Each row below holds a small network's activations on one input, seen along a few directions.
Each table varies a few parts of the input and shows all the possible inputs, shuffled.
Descriptions start from the smaller parts, as in this example, which fits no table here: one of 5 places around a ring, together with either a single point or (one of 2 separate values, together with one of 4 places along a line) or one of 11 places around a ring.
Shared parts are said once, and a part with two or three values counts as separate values.
In the rows, zero is written as 128.

Other details of the inputs vary at random and push rows far along two fixed directions, the same in every table; ignore that.

Rows:
r1: [138 116 132 127 143 134 119 148  90 157 107 144 132 135]
r2: [125  84 128  84 113  87 129 162 126 179  67 136 143 167]
r3: [114 126  95 132 119  99 152 141 180 180 142 114 116 117]
r4: [143 171 163 124  85 157 119  98  88  87 111 140 163 130]
r5: [134 144 148 141 170 176 112 110  89  77 143 137 127 123]
r6: [127 136 124 123 144 118 120 140 121 117 127 133 151 142]
r7: [ 96 138 133 152 134 153 128  99 181  86 186  98 114  91]
r8: [126 114 112 137 116  97 157 153 168 192 133 113  97 121]
r9: [131 146 129 140 162 169 106 116  74  72 145 135 130 118]
r10: [141 136 148 128 153 153 112 118 104  96 148 148 152 145]
r11: [118 125 116 128 145 113 136 154 129 159  97 116 123 130]
r12: [100  87 106 124  90  75 155 165 212 246 116  95 115 114]
r13: [102 148 112 158 142 123 153 129 174  93 170  84  97  92]
r14: [ 99  73 108 111  92  71 171 161 209 237 108  99 103 107]
r15: [144 141 145 142 151 156 110 119  82  68 164 137 129 125]
r16: [160 146 143 107  74 104 156 150 117 203  63 146 167 150]
r17: [117 133 128 130 131 149 101 111 119  81 159 123 139 119]
r18: [130 112 157 110 140 154 111 109 104  80 133 144 138 139]
r19: [143 142 160 103  75 137 143 111  88 119  79 151 155 140]
r20: [ 84 148 119 151 134 137 122 107 172  66 177  91 118  91]
r21: [131 114 133 115 118 119 104 129 123 150 125 141 135 143]
r22: [128 126 146 118 138 153 100  94  92  55 155 150 124 121]
r23: [108 141 105 148 136 132 141 122 162 112 177 107 124  94]
r24: [135  85 119  85 107  95 126 148 121 186  82 145 131 161]
r25: [154 125 140 117 151 143  99 137  57 135 100 169 136 156]
r26: [151 127 149  92 138 132  69 130  55  94  90 171 169 193]
r27: [150  75 133  73 111 103 112 160  84 182  64 159 158 181]
r28: [110 180 123 165  90 147 183 119 178 134 128  91  97  56]
r29: [105 161 113 159 147 132 143 115 161  67 177  97  91  98]
r30: [112 126 120 159 122 136 128  95 183 110 161 104 114  99]
r31: [193 164 175 106  98 151 117 133  31 109  69 169 169 171]
r32: [128 100 106 115 107  71 155 167 177 251 103 129 124 141]
r33: [ 90 130 115 128 128 121 139 108 171  82 151 107 100 101]
r34: [114 153 108 159 139 141 144 112 156  82 188 101  90  92]
r35: [124 102 111 122 113  84 153 166 173 226 117 121 131 128]
r36: [ 94 134 102 143 116 124 133 111 188 123 172  95 103  92]
r37: [136 107 138 127 130 140 118  96 123  92 126 138 128 129]
r38: [128 162 130 132 158 143 103 108  99  53 154 144 142 137]
r39: [169 119 140 124 141 134 104 122  85 128 106 167 164 171]
r40: [174 117 143 102 142 133  99 152  45 127  99 160 158 183]
r41: [ 99 143  95 157 140 133 151 121 169 133 158  97  85  80]
r42: [146 142 152 140 158 166 117 115  95  67 159 135 129 137]
r43: [130 133 118 169 136 135 151 109 168 110 162 103  97 101]
r44: [140 114 119 144 139 127 139 131 136 171  98 128 116 129]
r45: [140 118 120 106 141 102 122 164  99 186  61 145 132 169]
Each input here is: one of 5 places along a line, together with either a single point or (one of 2 separate values, together with one of 4 places along a line).
Changing only the place on the line of 5 turns r17 into r27. The same change can be made to r12. Which row results?
Answer: r14
A walk changes only the place on the line of 4. It starts at r29 and steps to r34. List the rest of the walk in order.
Answer: r8, r43
Which other rows does r17 become when the choice among 2 separate values takes its other values? List them by row number.
Answer: r36

Rows:
r46: [136  95 122 106 144 114 120 152 103 170  96 142 120 154]
r47: [118 122 102 124 141  99 133 157 156 171 119 118 119 140]
r48: [153 162 151 127 123 150 111 123  79  98 130 153 160 144]
r49: [141 126 128 140  93 109 158 137 162 192 116 121 127 121]
r50: [141 142 127 114 112 110 134 152 110 165  80 139 146 154]
r51: [121  97 143  91 132 127  85 109 105  83 131 153 155 157]
r52: [117 147 120 158 154 145 111 115 133  79 189 118 130 106]
r53: [115 157 131 144 129 161 143 101 124  73 150 116 104  84]
r54: [154 118 147 122 111 134 132 132 103 166  84 145 142 140]
r55: [102 141 143 122  97 145 120  81 151  50 161 112 132 100]
r56: [150 109 143 124 158 152 101 119  84 114 127 152 136 150]
r57: [129 133 122 156 150 149 124 106 145  92 189 123 116 109]
r58: [ 76 115  83 152 134  87 179 154 233 179 150  68  69  83]
r59: [139 128 130 112 115 111 142 155 103 158  71 133 136 150]
What is each input in this table made of?
Answer: one of 2 separate values, together with either a single point or one of 6 places around a ring
Changing only the choice among 2 separate values turns r56 into r54. The same change can be made to r46. Which row results?
Answer: r53

Rows:
r60: [112 132 129 140 147 163 103  92 115  65 175 130 115  97]
r61: [146 116 128 134 142 115 130 148 135 164 125 132 133 150]
r62: [126 157 120 147 159 144 123 116 112  55 175 123 112 115]
r63: [144 181 140 127 104 141 131 129  89 115 107 138 153 127]
r64: [105 145 113 141 151 143 127 124 123  93 151 116 102  99]
r65: [118 133 122 152 147 145 135 120 137 103 177 112 104  94]
r66: [130  99 119 124 135 110 136 159 141 211  93 129 128 140]
r67: [133  86 116 108 114  96 130 152 141 201 111 135 124 144]
r68: [145 146 136 124  80 113 158 156 134 214  88 129 151 129]
r69: [124 147 118 142 160 137 117 125 120  94 137 123 125 130]
r70: [ 91 127  92 146 136 103 159 147 192 175 126  92  93  96]
r71: [ 89 124 101 158 132 125 163 132 200 164 166  85  81  67]
r72: [163 105 140 109 137 119  97 135  93 143 108 163 158 183]
r73: [134 101 133 102 126 101 113 143 128 143 107 138 149 172]
r74: [106 129 132 125 139 146 108 102 120  45 176 123 120 108]
r75: [108  86 119  94 112  96 127 152 144 185  92 125 127 141]
r76: [128 147 140 151  97 149 160  90 158 100 138 112 108  89]
r77: [127 154 146 108  80 127 130 121 121 125 109 132 160 125]
r78: [111 134 141 123 154 161  87  94  95  35 150 139 141 124]
r79: [167 138 148 111 105 124 145 145  78 154  49 150 140 163]
r80: [143  92 135  86 120  99 112 151 105 152  99 150 151 180]
r81: [ 80 144 119 157  78 120 198  98 238 116 152  65  79  51]
r82: [113 112 118 133 135 128 122 118 152 142 135 125 122 114]
r83: [153 120 140 119 142 142  98 114  86  88 150 157 144 153]
r84: [175 132 163 120 109 144 138 131  72 144  70 155 147 158]
r85: [145 137 132 116 156 142 101 135  59  84 128 151 133 149]
r86: [147 125 121 120 144 104 123 158 113 155 101 139 136 169]
r87: [116 112 107 147 134 106 153 150 190 200 127 101 112 119]
r88: [102 108 102 147 124 104 148 128 210 179 145  97 108 107]
r89: [105 137 131 136 149 149 104  96 137  47 165 119 132 118]
r90: [168 111 141 112 144 126 111 151  75 148 112 160 148 174]
r91: [143 180 156 136 104 173 107  85  84  57 152 148 161 111]
Changing only one part turns r65 into r67. The same change can be made to r68. Which row results?
Answer: r91
What is each input in this table made of?
Answer: one of 4 places along a line, together with either one of 2 separate values or one of 6 places around a ring
A walk changes only the place on the line of 4. It starts at r86 and steps to r61. List the rest of the walk in order.
Answer: r72, r73
Which other rows agree with r74 in the place on the line of 4? List them by row number.
Answer: r73, r75, r77, r78, r80, r81, r89
Which other rows does r76 become when the choice among 2 separate values takes its other values? List them by row number.
Answer: r91
